Each row below holds a small network's activations on one input, seen along a few directions.
In each table, some parts of the input vary, and every possible input appears once, in random order.
A made-up example of a description, with smaller parts first: ring(8) and (point or line(11) or (values(2) and line(6))).
Shared parts are said once, and a part with two or three values counts as separate values.

Other details of the inputs vary at random and push rows far along two fixed directions, the same in every table; ignore that.

Table:
row 1: -9,-371,-305,42,19,5,210,247,-182,-283,-46,410,383,602,113
row 2: -95,352,735,-19,93,242,-384,-157,169,216,-18,-724,-126,-670,-814
row 3: 207,259,210,-61,102,-148,-171,165,-61,87,-50,-46,97,-291,-98
row 4: 323,259,257,3,-69,-400,-176,22,-130,239,207,56,270,-46,199
row 5: -92,342,-43,-30,-45,-98,-253,83,187,170,14,101,-224,-90,166
row 6: 373,337,176,-258,6,-331,-84,-143,69,7,-46,92,76,-243,316
row 7: -141,271,658,-251,155,215,-257,-434,207,61,-74,-709,-329,-803,-621
row 8: 17,-303,-235,-78,78,57,365,-77,-113,-274,47,222,88,516,244
row 9: 311,48,-99,178,-287,-477,-305,13,37,335,70,213,113,27,410
row 10: -213,-467,-550,333,-84,91,94,267,-112,-101,-22,497,-64,793,474
row 11: 428,303,200,-193,67,-408,-87,-103,49,42,-73,148,2,-271,269
row 12: 60,-303,-191,-21,95,-5,303,-57,-40,-347,-146,310,33,413,43
row 13: -367,-292,-130,144,257,611,309,69,-208,-214,83,-391,9,295,-531
row 14: -166,-501,-663,105,-140,84,247,188,117,-153,-100,646,141,681,168
row 15: -18,-379,-300,59,75,21,256,230,-260,-182,114,305,338,634,184
row 16: 244,-83,-184,66,-245,-415,-300,6,-84,297,51,282,87,-113,540
row 17: -118,-379,-634,290,-261,-8,319,245,79,-44,-97,389,21,522,229
row 18: -375,-274,-27,-66,93,577,398,-52,35,-462,-161,-360,-263,-73,-553
row 19: 162,148,414,-56,27,-223,-121,-232,185,12,-18,-75,-34,-261,-82
row 20: 420,250,226,-239,-6,-446,-185,-376,11,64,-48,231,137,-31,272
row 21: 131,190,242,-249,-40,-124,-40,-280,14,-55,-50,-77,-17,-317,35
row 22: 418,154,205,-43,68,-509,-284,-18,-170,215,-43,354,272,34,146
row 23: -479,-415,-485,183,-74,714,244,1,145,-107,-234,-227,-262,314,-474
row 24: -476,-406,30,61,178,567,204,240,-48,-289,-77,-274,-8,-64,-550
row 25: -650,-284,-339,134,-5,700,140,93,171,-286,-83,-72,-326,485,-409
row 26: -149,511,197,-64,-37,325,-382,-271,314,420,-162,-774,-442,-787,-556
row 27: 301,192,196,-145,68,-406,14,-295,-175,188,158,98,14,-223,411
row 28: -105,399,579,-317,76,283,-143,-490,65,118,65,-817,-329,-723,-490
row 29: -330,-145,-77,-136,142,666,445,25,65,-371,9,-496,-202,30,-312
row 30: 454,299,312,-70,-70,-513,-116,-223,67,73,-26,188,46,-177,180
row 31: 362,-67,-157,97,-191,-422,-386,-84,-33,374,17,355,147,148,496
row 32: -44,-375,-237,74,36,-31,270,364,-252,-252,-51,376,223,272,77
row 33: 118,137,292,-60,167,-113,-229,159,25,127,2,-49,125,-321,-65
row 34: 340,277,252,114,26,-394,-138,-20,-189,296,246,25,227,-88,183
row 35: -269,-310,-577,288,-39,160,164,436,-44,-154,-13,292,-148,500,457
row 36: 212,17,-288,42,-251,-437,-169,-51,-9,352,-67,397,-1,-110,494
row 37: 398,336,288,-135,-130,-440,-119,-266,90,33,4,131,124,-160,227
row 38: -188,-337,-545,187,-243,-13,293,260,192,-143,-44,471,111,488,93
row 39: -570,-243,-477,58,-20,671,297,238,296,-266,-154,-206,-196,63,-467
row 40: 366,296,285,-119,-74,-407,-54,-260,8,134,147,54,82,-96,317
row 41: -339,428,416,49,-48,363,-553,-293,95,346,-1,-801,-577,-739,-464
row 42: -367,-250,34,-71,224,595,315,55,209,-417,-129,-410,-221,-101,-472
row 43: 408,248,228,-117,138,-414,-75,-419,-140,240,117,119,53,-25,349
row 44: -109,-374,-284,32,19,30,317,318,-310,-222,147,260,279,370,235
row 45: 49,-262,-138,172,-50,-52,244,362,-116,-212,-32,280,218,357,-41
row 46: 104,380,88,65,-227,-470,-348,-20,170,298,89,340,-80,57,336
row 47: -16,-224,-299,102,169,68,350,393,-254,-137,170,159,213,339,227
row 48: 278,62,-193,40,-141,-361,-295,119,24,301,3,164,54,-95,497
row 49: 335,300,136,-137,2,-368,-202,164,-86,111,13,167,290,-169,248
row 50: -403,-376,42,-30,229,584,265,-146,158,-426,-162,-351,-214,117,-616
row 51: -17,500,615,-67,116,299,-86,-516,110,168,113,-846,-316,-614,-575
row 52: 377,319,181,-160,139,-319,9,-177,-65,191,133,24,0,-211,422
row 53: -599,-279,-287,388,-111,569,162,223,80,-199,-23,-314,-356,339,-284
row 54: 331,55,303,-45,128,-474,-359,-27,-84,264,-8,346,301,-20,178
row 55: 44,244,-38,-42,-174,-417,-336,-18,42,237,78,446,-104,-53,480
row 56: 0,-230,-178,113,-107,-4,239,320,-96,-260,6,246,317,393,36
row 57: 289,169,149,-119,-58,-465,-205,47,-198,111,44,277,319,-159,283
row 58: -628,-416,-468,66,-120,675,315,140,194,-292,-121,-118,-203,71,-493
row 59: -383,-164,-98,-19,156,637,315,302,-78,-263,68,-465,8,63,-409
row 60: -145,431,580,-72,198,304,-263,-288,-144,285,165,-866,-177,-778,-660
Description of these inputs: values(4) and (ring(5) or (values(2) and line(5))).
- The inputs of row 25 and row 55 match in every part but the values(4) part. If row 23 is changed in the same way as row 25 into row 55, which row does it become? => row 36
- Start at row 48 and move only the ring(5) part, one step at a time. The first step leads to row 35. Which rows follow, in order? => row 5, row 39, row 26
- Which other rows does row 57 become when the values(2) part takes its other values? List them by row number. => row 21
- Which other rows does row 22 become when the line(5) part takes its other values? List them by row number. => row 1, row 13, row 15, row 54
- Start at row 33 and move only the line(5) part, one step at a time. The first step leads to row 3. Which rows follow, in order? => row 49, row 59, row 47
- Which other rows does row 8 become when the values(4) part takes its other values? List them by row number. => row 28, row 29, row 40

Table:
row 61: -373,7,25,-81,54,494,-34,179,-119,32,71,-696,-232,-692,-235
row 62: 491,481,-124,-179,-197,-783,-414,-192,226,552,-84,463,-132,-521,798
row 63: 711,347,384,-232,-79,-911,-314,-218,-12,302,-8,482,439,-324,374
row 64: 227,193,187,-122,-110,-225,-362,-163,140,261,-119,-18,142,-278,-209
row 65: -268,-563,-438,-14,99,236,608,240,80,-724,-164,419,-26,637,206
row 66: 283,-282,-599,122,-201,-411,313,100,-175,-19,136,736,213,750,930
row 67: -402,299,80,139,-109,513,-148,-190,201,145,74,-658,-463,-232,-491
row 68: 204,170,216,-139,-70,-155,-302,-466,156,187,-134,-35,-163,-245,-4
row 69: 341,-502,-439,153,-2,-502,451,452,-420,-222,110,793,584,664,691
row 70: -155,73,225,72,57,439,-179,-32,-25,170,-22,-705,-62,-328,-650
row 71: -368,-557,-572,227,-156,188,286,231,130,-364,-175,491,-142,670,134
row 72: 191,169,252,-33,77,-170,-376,-290,-161,384,89,-109,28,-93,27
row 73: -236,243,400,-172,114,417,-39,43,242,-216,-144,-483,-69,-442,-770
row 74: -603,-792,-410,141,273,890,783,184,-224,-666,29,-208,3,642,-486
row 75: -435,130,239,168,64,474,-318,-99,17,217,39,-556,-291,-159,-600
row 76: 138,-424,-578,408,-140,-451,67,674,-195,38,102,883,447,732,731
row 77: -631,-669,-442,212,216,941,789,717,-155,-768,-32,-190,39,542,-526
row 78: 689,502,290,-175,-90,-831,-137,-403,-86,397,219,247,124,-194,726
row 79: 163,505,293,-169,33,-159,-36,-169,52,65,130,-230,-173,-245,161
row 80: -352,187,198,49,-125,370,-346,17,301,111,-168,-446,-182,-364,-817
row 81: 125,330,437,-130,242,-162,-227,-93,-113,100,134,-95,27,-169,48
row 82: 259,154,376,-244,50,-200,-65,-523,141,17,-82,-85,-112,-352,-36
- What do these inputs look like to the network? => values(2) or (line(4) and ring(5))
- Start at row 80 and move only the ring(5) part, one step at a time. The first step leads to row 76. Which rows follow, in order? => row 75, row 67, row 71
